These are the activations of a small neural network, seen along a few directions. Each row is one input.
In each table, some parts of the input vary, and every possible input appears once, in random order.
A made-up example of a description, with smaller parts first: one of 2 separate values, together with either a single point or one of 9 places along a line or (one of 4 places along a line, together with one of 8 places around a ring).
Shared parts are said once, and a part with two or three values counts as separate values.

Other details of the inputs shift rows strongly along three fixed directions, in all tables alike. That doesn't count.

Table:
R1: [  1  -3 -16  16  -8 -10  28   9  13  12  14   6]
R2: [-15 -23   8 -13  11  20 -14   2 -14  -6  -3 -18]
R3: [-45 -24 -27 -10   8   9  -8   0  -2   1  18 -11]
R4: [  5  30  19 -12  -9 -25 -17 -23  11 -19 -20  34]
R5: [  0 -15   9  25  -6  24   3  22 -22   8   5  -8]
R6: [ 80  42  37  27 -23  16   1  30  -9   9 -23  19]
R7: [  8  12  13   1  -9   9 -22   6  -3  -2 -10   9]
R8: [  1  27   7 -28 -12 -25 -12 -19   8 -10 -12  25]
R9: [ 14   2 -19 -10  -4 -35  37  -6  23   8   9   0]
R10: [ -2 -21  19  15  -5  29 -15  22 -38   5   2 -11]
R11: [-31 -18  12 -15   4  19 -36  -2 -29  -8  -2  -5]
R12: [  3  19   5   1  -8 -16  -2 -13  19  -6  -7  26]
R13: [  8 -20 -32  24   5  16  38  25   9  24  19 -31]
R14: [-49 -29 -20  10   6   1   1 -11   3  -4  16  -2]
R15: [ 10   7   0   2 -12   9   7  17  -6  13   5  -2]
R16: [  9  27 -10 -16   9 -35   3 -34  33 -14  -4  15]
R17: [-41 -37  -7   6   3  34  -7  19 -32   9  21 -28]
R18: [ 19  19 -19   3   4 -33  36  -9  23   0  12   0]
R19: [  5  27  14 -18 -12 -26 -15 -18   9 -13 -17  29]
R20: [-79 -26 -35 -43  27 -23 -15 -42  18 -23   3  -6]
R21: [ 40   2 -14  18  -8 -10  37   9   7  22   2 -13]
R22: [  0   9  -4  -1 -11 -17   0  -9  11   1  -1  16]
R23: [ 22  22  41   1 -12  23 -30  15 -22  -1 -22   8]
R24: [  7   7 -28  -3   4 -18  31  -4  31  13   6  -4]
R25: [ 18 -18  -1   6   2  -1  23  12  -9  13   8 -18]
R26: [-24 -23   3 -14  16  20  -9   4  -7  -5   3 -20]
R27: [  9   2 -32   1  -1 -20  31  -9  29  15   7  -7]
R28: [ -2   6  -3  -3  18  11 -13  -6   7 -12  -1  -9]
R29: [ 14 -10   1  30 -12  11  29  29 -18  15  11  -7]
R30: [ 14  -5  21  23  -8  15  -7  12 -23   3  -4   3]
R31: [-27 -17  13 -13  27  16 -31 -13 -24 -21  -4 -16]
R32: [ 14 -23 -23  15   2  12  38  24   9  22  22 -25]
R33: [ 26  14  54   5  -6  24 -42   9 -38 -12 -29  15]
R34: [-15  13  23 -14   5   6 -52 -19  -1 -27 -21  24]
R35: [  3  25 -10 -18  13 -31   5 -26  34 -12  -1  11]
Description of these inputs: one of 5 places along a line, together with either one of 3 separate values or one of 4 places along a line.
- Changing only the place on the line of 5 turns R12 into R14. The same change can be made to R24. Which row results? => R27
- Change only the choice among 3 separate values in R13. List by row number the other rows that result. => R28, R32
- Change only the place on the line of 4 in R29. List by row number the other rows that result. => R4, R8, R19

Table:
R36: [-15 -41   4  39  -7  51   8  46 -43  19  21 -27]
R37: [-35 -23 -38 -16   9 -29  20 -20  19   3  17  -6]
R38: [  0  23 -13  -7  -7 -34   2 -22  28  -5  -2  29]
R39: [-37  -2  33 -17  10  29 -67 -15 -28 -29 -23  11]
R40: [  3 -14  17   0   9  27  -7  13 -29  -4  -4 -24]
R41: [ 32  18 -20   5  11  -4  27   0  34   8   2 -11]
R42: [ 52  32  62  18  -7  40 -39  23 -34  -9 -30   7]
R43: [-41 -34 -10 -15  15   9  -8  -3 -16  -4  11 -22]
R44: [ 12  -4 -18  32 -15  -5  35  18   9  21  18   2]
R45: [ 23  19 -13 -15  -7 -39  19 -19  26   4  -4  15]
R46: [ -4  -7 -20  -7  -1 -24  21  -8  15   7   8  -1]
R47: [ 92  25  31  31 -19  20  36  45 -23  24  -6 -16]
R48: [ 43  26  20  22 -27   1   6  18  -4  11  -8  19]
R49: [11  5 -2 19 -3 -1 12  4  9  4  6  5]
R50: [ 38  36  -6  -7   7 -14  11 -11  37  -1 -10   5]
R51: [ 13  30  31 -37   0 -18 -43 -32   3 -24 -37  28]
R52: [  6   7  -7  15 -10  -6  14   5   7   7   6   7]
R53: [-26  10   4 -16   0 -14 -29 -23   9 -17 -11  27]
R54: [-45 -45 -34   6  33  39  12  14  -3   7  29 -52]
R55: [  1 -10 -26  -1   5 -23  34  -6  17   7  14 -10]
R56: [ 2  0 -4 15 -9 -4  7  4  6  6  5 11]
R57: [-52 -46 -16  -5  10  15   2   9 -23   4  23 -27]
R58: [-24 -12  18 -21  13  13 -34  -8 -22 -15 -13  -5]
R59: [  6 -16  20   8  -7  31  -3  27 -35   9   0 -21]
R60: [-37   1 -30 -12  -5 -40   4 -27  33  -5  11  27]
R61: [-29  18  34 -28  14   9 -66 -32  -6 -38 -30  24]
R62: [ 12   4 -14  -4 -11 -28  25  -3  14  10   7   7]
- Changing only one part turns R44 into R53. The same change can be made to R45. Which row results? => R43
- What do these inputs look like to the network? => one of 3 separate values, together with either a single point or (one of 2 separate values, together with one of 4 places along a line)
